arr =
[[ -7  11  -6   5  -4   4   9  31   5]
 [  4  -7   2  -4  -2   0   2 -19  -6]
 [ -3  -2   1   6 -16   8   4   1 -24]
 [ -4   7  -2   3  -6   2   1   9  -4]
 [ -5   5  -4   4  -9   3   6  12  -2]
 [ -6  12  -6   4   0   3   7  31   9]
 [ -7  15  -4   5   0   4  -3  24  -1]
 [  1   0   4   4  -9   0  -1  -8 -12]
 [  3  -4  -7  -7   7   0  -6  -9   5]]
arr[0,0]	-7
arr[5,3]	4
arr[1,2]	2
arr[5,6]	7
arr[4,4]	-9
arr[4]	[-5, 5, -4, 4, -9, 3, 6, 12, -2]
arr[0]	[-7, 11, -6, 5, -4, 4, 9, 31, 5]
arr[:, 8]	[5, -6, -24, -4, -2, 9, -1, -12, 5]
arr[4,6]	6
arr[5,2]	-6
arr[4,8]	-2
arr[:, 2]	[-6, 2, 1, -2, -4, -6, -4, 4, -7]
arr[3,7]	9
arr[3,8]	-4
arr[:, 3]	[5, -4, 6, 3, 4, 4, 5, 4, -7]
arr[8,6]	-6
arr[7,5]	0
arr[4,1]	5
arr[7,0]	1
arr[1,4]	-2
arr[3,5]	2
arr[2,2]	1
arr[7,7]	-8
arr[4,0]	-5
arr[0,8]	5
arr[0,2]	-6
arr[3,6]	1
arr[7,2]	4
arr[5,5]	3
arr[1,8]	-6

data =
array([[-10.115, -10.364, -10.231,   4.088, -10.213,   3.504,   2.538,
          1.922,   3.837],
       [ -3.503,  -2.765,  -3.200,  -7.652,  -2.827,  -1.924,  -7.695,
         -4.043,  -7.187],
       [ -9.820, -10.136,  -9.844,   2.611, -10.029,  -2.187,   2.057,
         -1.247,   2.319],
       [-13.023, -11.858, -12.185,   4.860, -12.184,   2.414,   1.501,
          0.609,   1.978],
       [ -2.324,  -1.871,  -1.944, -11.045,  -1.939, -11.269, -11.566,
        -11.181, -12.083],
       [-23.214, -23.128, -22.787,  19.978, -22.826,   4.292,  19.366,
         14.100,  18.094],
       [ 15.471,  14.281,  14.795, -24.974,  14.694, -23.293, -22.942,
        -22.022, -23.802]])
Rows and columns are counted from 0.
(0, 0)	-10.115
(6, 8)	-23.802
(3, 4)	-12.184
(4, 3)	-11.045
(6, 7)	-22.022
(2, 4)	-10.029
(4, 8)	-12.083
(0, 8)	3.837
(2, 6)	2.057
(2, 0)	-9.820
(4, 6)	-11.566
(0, 4)	-10.213
(3, 7)	0.609
(1, 5)	-1.924
(6, 4)	14.694
(3, 2)	-12.185
(1, 6)	-7.695
(0, 5)	3.504
(2, 1)	-10.136
(5, 4)	-22.826
(4, 0)	-2.324
(1, 0)	-3.503
(0, 3)	4.088
(3, 6)	1.501
(1, 4)	-2.827
(6, 6)	-22.942
(0, 6)	2.538
(6, 3)	-24.974
(5, 1)	-23.128
(2, 8)	2.319

m = array([  5,  18,  25,   0,   5, -13, -12,   0,  -7,  -9,  -5])
m[-11] => 5
m[10] => -5
m[-3] => -7
m[-4] => 0
m[-7] => 5
m[-6] => -13
m[-2] => -9

W = [-23, 28, 1, 24, -32, -27, -17, 17, 13, -27, 22, -28, -31, -16, -32, -23]
W[0] = -23
W[7] = 17
W[13] = -16
W[15] = -23
W[2] = 1
W[10] = 22
W[4] = -32
W[11] = -28

B =
13	-19	-4	-5	-8	13	-12	5
15	-6	3	20	8	-19	3	-26
3	5	7	13	5	-10	7	-22
13	-22	-9	-9	-2	3	-17	0
16	-4	-1	19	6	-13	0	5
11	2	6	18	6	-11	5	-29
-13	23	10	10	4	-8	16	-2
-7	21	3	8	7	-6	7	-2
-6	9	14	-1	-14	23	10	-6
B[0,0]	13
B[1,2]	3
B[:, 6]	[-12, 3, 7, -17, 0, 5, 16, 7, 10]
B[3]	[13, -22, -9, -9, -2, 3, -17, 0]
B[5,3]	18
B[7]	[-7, 21, 3, 8, 7, -6, 7, -2]
B[2,4]	5
B[5,4]	6
B[4,1]	-4
B[2]	[3, 5, 7, 13, 5, -10, 7, -22]
B[7,3]	8
B[8,7]	-6
B[3,7]	0
B[6,4]	4
B[:, 4]	[-8, 8, 5, -2, 6, 6, 4, 7, -14]
B[1,5]	-19
B[2,0]	3
B[5,6]	5
B[4,7]	5
B[5]	[11, 2, 6, 18, 6, -11, 5, -29]
B[:, 7]	[5, -26, -22, 0, 5, -29, -2, -2, -6]
B[7,5]	-6
B[1]	[15, -6, 3, 20, 8, -19, 3, -26]
B[7,6]	7

x =
[[55 49 46 46 46 57]
 [50 50 50 49 50 50]
 [25 57 27 43 43 61]
 [51 49 50 50 50 49]
 [19 33 48 44 84 62]
 [51 49 51 49 50 49]
 [50 49 50 49 50 49]
 [22 58 23 47 43 62]
 [43 45 88 75 33 72]
 [40 52 36 60 50 54]
 [48 55 48 51 50 37]
 [43 45 88 75 34 72]
 [34 54 29 59 49 57]]
Indices start at 0.
row 0 col 0: 55
row 2 col 3: 43
row 7 col 2: 23
row 9 col 4: 50
row 10 col 1: 55
row 11 col 3: 75
row 8 col 0: 43
row 0 col 4: 46
row 3 col 1: 49
row 7 col 1: 58
row 12 col 0: 34
row 7 col 3: 47
row 10 col 4: 50
row 5 col 2: 51
row 9 col 3: 60
row 4 col 5: 62
row 1 col 5: 50
row 3 col 2: 50
row 0 col 5: 57
row 11 col 1: 45
row 7 col 0: 22
row 5 col 1: 49
row 5 col 0: 51
row 12 col 2: 29
row 8 col 2: 88
row 3 col 5: 49
row 1 col 1: 50
row 3 col 0: 51
row 4 col 2: 48

A =
-0.153,0.061,-0.177,-0.061,0.103,-0.240,0.126,-0.015,-0.019,0.000,0.023,-0.293
-0.051,-0.010,-0.077,-0.038,-0.001,-0.004,-0.048,0.020,-0.009,0.009,-0.028,-0.020
-0.128,-0.028,-0.060,-0.064,0.082,-0.013,-0.061,0.049,-0.011,-0.028,-0.032,-0.043
-0.099,-0.030,-0.092,-0.047,0.016,-0.023,-0.071,0.034,-0.013,0.003,-0.035,-0.029
-0.179,0.073,-0.172,-0.068,0.096,-0.259,0.125,0.005,-0.031,0.019,0.023,-0.298
-0.087,-0.038,-0.111,-0.055,0.008,-0.012,-0.076,0.012,-0.010,0.010,-0.036,-0.028
-0.148,0.032,-0.184,-0.078,0.149,-0.204,0.150,-0.014,0.030,-0.002,0.030,-0.264
-0.147,0.024,-0.203,-0.064,0.158,-0.182,0.150,-0.031,0.058,-0.005,0.031,-0.249
Indices start at 0.
(0, 0) = -0.153
(6, 1) = 0.032
(4, 10) = 0.023
(3, 10) = -0.035
(0, 7) = -0.015
(5, 9) = 0.010
(4, 8) = -0.031
(2, 10) = -0.032
(0, 6) = 0.126
(4, 9) = 0.019
(6, 2) = -0.184
(7, 8) = 0.058
(5, 6) = -0.076
(0, 8) = -0.019
(7, 5) = -0.182
(2, 0) = -0.128
(6, 0) = -0.148
(7, 7) = -0.031
(0, 4) = 0.103
(7, 0) = -0.147
(6, 7) = -0.014
(1, 1) = -0.010
(1, 5) = -0.004
(1, 7) = 0.020
(4, 5) = -0.259
(3, 8) = -0.013
(5, 3) = -0.055
(6, 4) = 0.149
(3, 5) = -0.023
(1, 9) = 0.009
(3, 0) = -0.099
(3, 2) = -0.092
(5, 8) = -0.010

X =
array([[9683, 3285, 6692, 4762, 1157],
       [4414, 9224, 5334, 8023, 1958],
       [3606, 1980, 7755, 7037, 4296],
       [7217, 5272, 5123, 2385, 1177],
       [3644, 5335, 9080, 4060, 3117]])
Indices start at 0.
(0, 0) -> 9683
(3, 0) -> 7217
(3, 3) -> 2385
(2, 4) -> 4296
(4, 3) -> 4060
(2, 0) -> 3606
(1, 3) -> 8023
(4, 0) -> 3644
(4, 4) -> 3117
(1, 4) -> 1958
(3, 1) -> 5272
(2, 2) -> 7755

M = [-28, 28, -42, 15]
M[0]	-28
M[2]	-42
M[3]	15

grid = -25	-11	14	-29	-24	-30
grid[0] -> -25
grid[4] -> -24
grid[2] -> 14
grid[3] -> -29

a = [41 54 10 85 69 35 77 66 44 60 81 24 85  3]
a[0] => 41
a[9] => 60
a[4] => 69
a[2] => 10
a[1] => 54
